Each row below holds a small network's activations on one input, seen along a few directions.
Each table varies a few parts of the input and shows all the possible inputs, shuffled.
A made-up example of a description, with smaller parts first: one of 5 places around a ring, together with either a single point or (one of 2 separate values, together with one of 4 places along a line) or one of 11 places along a line.
Shared parts are said once, and a part with two or three values counts as separate values.
In the rows, 128 means zero.

Rows:
row 1: [138,130,136,118,139,209,156,145,138,103,105,127,152,133,138]
row 2: [134,153,136,117,130,193,143,141,107,94,93,118,165,100,130]
row 3: [129,150,136,117,130,190,153,144,103,92,94,122,163,102,129]
row 4: [108,129,90,149,134,87,90,117,101,141,135,119,78,154,125]
row 5: [113,120,81,143,136,69,98,126,118,150,145,131,79,149,120]
row 6: [114,118,96,134,125,69,95,116,118,162,158,121,82,142,123]
row 7: [140,127,133,124,138,199,163,148,141,97,112,127,158,139,134]
row 8: [126,155,146,112,130,198,145,139,107,91,91,119,165,102,136]
row 9: [122,167,177,107,116,217,145,131,117,96,81,128,175,110,141]
row 10: [109,125,74,150,142,72,98,137,115,140,135,139,72,153,121]
row 11: [134,154,128,125,128,186,156,146,110,87,96,123,167,104,128]
row 12: [109,126,106,140,122,87,87,107,101,154,149,110,81,145,128]
row 13: [136,99,142,125,98,42,101,97,133,170,178,124,116,119,121]
row 14: [137,111,87,140,139,41,127,139,156,159,153,153,95,134,114]
row 15: [129,153,143,115,131,198,143,136,104,90,91,120,162,105,130]
row 16: [127,142,165,114,130,227,157,136,146,108,97,128,170,138,147]
row 17: [144,104,122,128,121,35,118,115,156,175,169,139,113,123,115]
row 18: [123,104,141,130,97,56,86,93,113,165,180,114,110,125,125]
row 19: [135,133,148,113,144,209,154,142,137,95,106,120,156,137,140]
row 20: [140,132,126,125,136,200,167,150,145,95,108,130,157,136,137]
row 21: [134,131,142,114,141,212,158,140,136,99,102,127,152,133,139]
row 22: [132,106,118,129,116,49,104,106,139,171,167,125,103,131,115]
row 23: [139,111,100,133,132,38,122,127,158,168,163,145,99,132,117]
row 24: [153,93,241,147,144,101,189,129,198,99,107,162,194,96,125]
row 25: [133,150,132,122,125,188,155,144,111,93,97,123,168,103,130]
row 26: [124,160,162,115,122,213,143,132,115,96,87,122,176,108,138]
row 27: [127,115,82,141,137,53,114,130,143,154,148,140,86,142,116]
row 28: [130,139,158,115,138,223,156,135,141,101,103,129,162,136,144]
row 29: [119,111,119,128,113,66,91,103,117,169,167,116,94,133,123]
row 30: [133,114,78,148,144,44,128,151,153,150,145,161,88,135,115]
row 31: [114,118,127,137,112,85,81,95,100,158,159,105,92,137,122]
row 32: [127,150,179,105,126,227,156,134,147,107,93,130,169,140,147]
row 33: [145,98,146,125,103,29,113,105,147,175,180,136,125,110,119]
row 34: [118,113,151,134,95,73,80,85,99,156,173,103,106,126,129]
row 35: [123,118,74,148,140,57,113,144,138,146,139,148,78,144,116]
row 36: [137,128,135,115,142,203,162,150,137,99,108,126,151,136,136]
row 37: [105,132,81,157,139,89,92,129,97,135,125,130,71,155,127]
row 38: [128,113,97,133,127,52,109,119,143,163,160,130,90,139,117]
row 39: [125,159,157,116,129,208,143,133,109,91,94,121,171,106,133]
Question: What is each input in this table made of?
Answer: either a single point or (one of 2 separate values, together with one of 9 places along a line) or (one of 4 places along a line, together with one of 5 places along a line)
Question: Which other rows does row 1 become when the place on the line of 9 takes its other values? List them by row number.
Answer: row 7, row 16, row 19, row 20, row 21, row 28, row 32, row 36
Question: Which other rows does row 18 become when the place on the line of 5 takes its other values? List them by row number.
Answer: row 5, row 6, row 10, row 29

Rows:
row 40: [132,155,144,113,128,166,155,145,111,97,95,116,155,97,127]
row 41: [115,107,103,143,134,31,103,116,125,161,160,131,76,143,117]
row 42: [148,112,227,111,93,155,114,98,118,120,135,106,189,103,132]
row 43: [110,108,108,158,139,35,80,117,127,159,161,125,72,139,117]
row 44: [99,161,91,139,105,203,110,138,66,90,101,99,121,135,132]
row 45: [168,103,102,110,116,41,125,147,154,164,188,151,131,107,108]
row 46: [116,151,105,114,145,177,139,156,93,98,93,121,140,109,135]
row 47: [129,145,190,115,93,169,131,109,101,122,99,112,178,92,118]
row 48: [105,168,122,125,117,185,108,130,76,96,98,120,152,107,139]
row 49: [148,104,99,125,109,46,137,120,153,168,176,152,115,105,115]
row 50: [131,153,138,126,140,181,168,140,143,102,95,146,148,116,129]
row 51: [128,148,97,126,170,187,148,152,118,108,95,143,132,130,137]
row 52: [146,135,176,127,140,169,169,140,186,111,116,150,170,137,140]
row 53: [126,134,101,115,165,188,147,178,152,112,88,147,132,155,129]
row 54: [132,137,178,103,116,157,156,128,130,108,101,120,173,94,125]
row 55: [136,103,95,142,122,33,122,118,148,169,160,124,103,119,116]
row 56: [142,105,98,136,123,36,130,121,152,168,166,134,110,116,108]
row 57: [139,135,175,120,141,169,169,121,157,109,113,136,162,104,141]
row 58: [112,154,77,125,141,190,126,155,87,77,102,114,121,141,131]
row 59: [141,87,206,125,132,164,165,129,193,119,143,140,186,142,147]
row 60: [138,136,66,139,164,210,139,161,146,97,96,141,104,177,129]
row 61: [147,95,204,122,133,165,167,102,167,121,138,131,176,116,144]
row 62: [133,110,98,148,128,29,113,111,138,168,153,128,98,139,111]
row 63: [128,111,99,149,139,21,100,120,134,159,154,133,90,149,117]
row 64: [131,138,138,131,150,189,167,152,172,107,99,152,149,136,128]
row 65: [146,103,213,108,113,155,148,103,143,115,134,124,180,100,137]
row 66: [97,147,100,84,74,161,21,60,55,184,180,47,70,185,148]
row 67: [109,118,107,151,126,39,95,116,111,166,158,131,59,143,124]
row 68: [113,110,106,152,114,31,89,117,125,162,142,131,61,151,133]
row 69: [109,115,112,154,136,37,84,116,112,165,165,141,66,150,122]
row 70: [114,165,158,125,100,178,129,115,92,95,98,123,168,97,126]
row 71: [127,143,65,135,150,201,144,164,112,98,95,127,107,161,133]
Question: What is each input in this table made of?
Answer: either a single point or one of 11 places along a line or (one of 4 places along a line, together with one of 5 places along a line)
Question: Which other rows does row 60 become when the place on the line of 5 takes its other values? List them by row number.
Answer: row 52, row 53, row 59, row 64
Question: Which other rows does row 40 become when the place on the line of 4 takes its other values? List them by row number.
Answer: row 50, row 64, row 70

Rows:
row 72: [119,147,92,117,155,125,128,150,124,146,113,139,100,140,137]
row 73: [117,112,139,155,157,109,121,125,131,121,125,126,107,138,125]
row 74: [118,104,141,161,133,128,126,118,137,130,126,119,98,166,141]
row 75: [116,127,136,119,99,126,90,98,100,150,136,114,111,132,141]
row 76: [126,125,176,149,152,209,155,136,122,87,88,132,157,143,137]
row 77: [127,164,113,117,140,226,151,157,137,111,70,141,152,129,128]
row 78: [152,108,160,115,122,95,136,114,177,153,154,146,142,132,131]
row 79: [114,108,144,153,150,118,115,130,137,129,133,126,102,151,139]
row 80: [146,127,156,131,115,75,156,133,152,142,133,163,162,100,121]
row 81: [112,132,136,172,142,96,127,140,119,100,111,143,127,125,124]
row 82: [114,163,86,131,142,120,134,164,122,130,112,156,113,117,126]
row 83: [147,104,95,123,121,122,121,125,115,130,156,119,112,145,132]
row 84: [152,116,158,115,132,84,139,115,172,148,146,141,147,120,114]
row 85: [144,108,95,126,134,111,129,134,112,128,146,105,113,127,122]
row 86: [114,114,137,163,147,99,125,126,127,111,114,128,113,127,115]
row 87: [146,112,161,118,112,101,140,116,179,156,160,134,139,146,128]
row 88: [116,145,87,121,147,120,136,148,118,139,111,152,103,123,126]
row 89: [113,138,133,124,106,108,96,99,93,136,129,113,124,102,119]
row 90: [117,156,130,132,98,104,94,109,89,127,119,124,141,101,128]
row 91: [140,113,86,131,126,104,127,131,114,113,145,111,124,107,102]
row 92: [119,142,86,117,146,140,113,148,142,144,129,141,95,146,135]
row 93: [145,127,90,145,120,102,135,146,100,109,133,125,133,104,123]
row 94: [109,132,138,114,95,135,83,99,105,148,151,108,117,154,134]
row 95: [115,136,133,117,113,118,102,91,94,147,128,112,115,118,129]
row 96: [141,127,122,114,141,218,170,151,115,81,114,97,180,111,145]
row 97: [134,108,93,128,111,134,119,122,129,131,167,111,110,162,114]
row 98: [110,143,90,118,143,144,124,140,138,152,134,133,99,167,143]
row 99: [149,116,193,91,118,178,174,144,172,101,112,139,189,106,138]
row 100: [148,114,156,119,123,74,144,121,168,139,140,147,155,103,107]
row 101: [120,174,180,105,101,214,132,109,102,99,106,95,160,100,134]
Question: Changing only one part turns row 79 into row 83. The same change can be made to row 73. Which row results?
Answer: row 85
Question: What is each input in this table made of?
Answer: one of 5 separate values, together with either a single point or one of 5 places along a line
Question: Which other rows does row 98 become when the place on the line of 5 takes its other values? List them by row number.
Answer: row 72, row 82, row 88, row 92
Question: Which other rows does row 89 become when the choice among 5 separate values takes its other values? List them by row number.
Answer: row 86, row 88, row 91, row 100
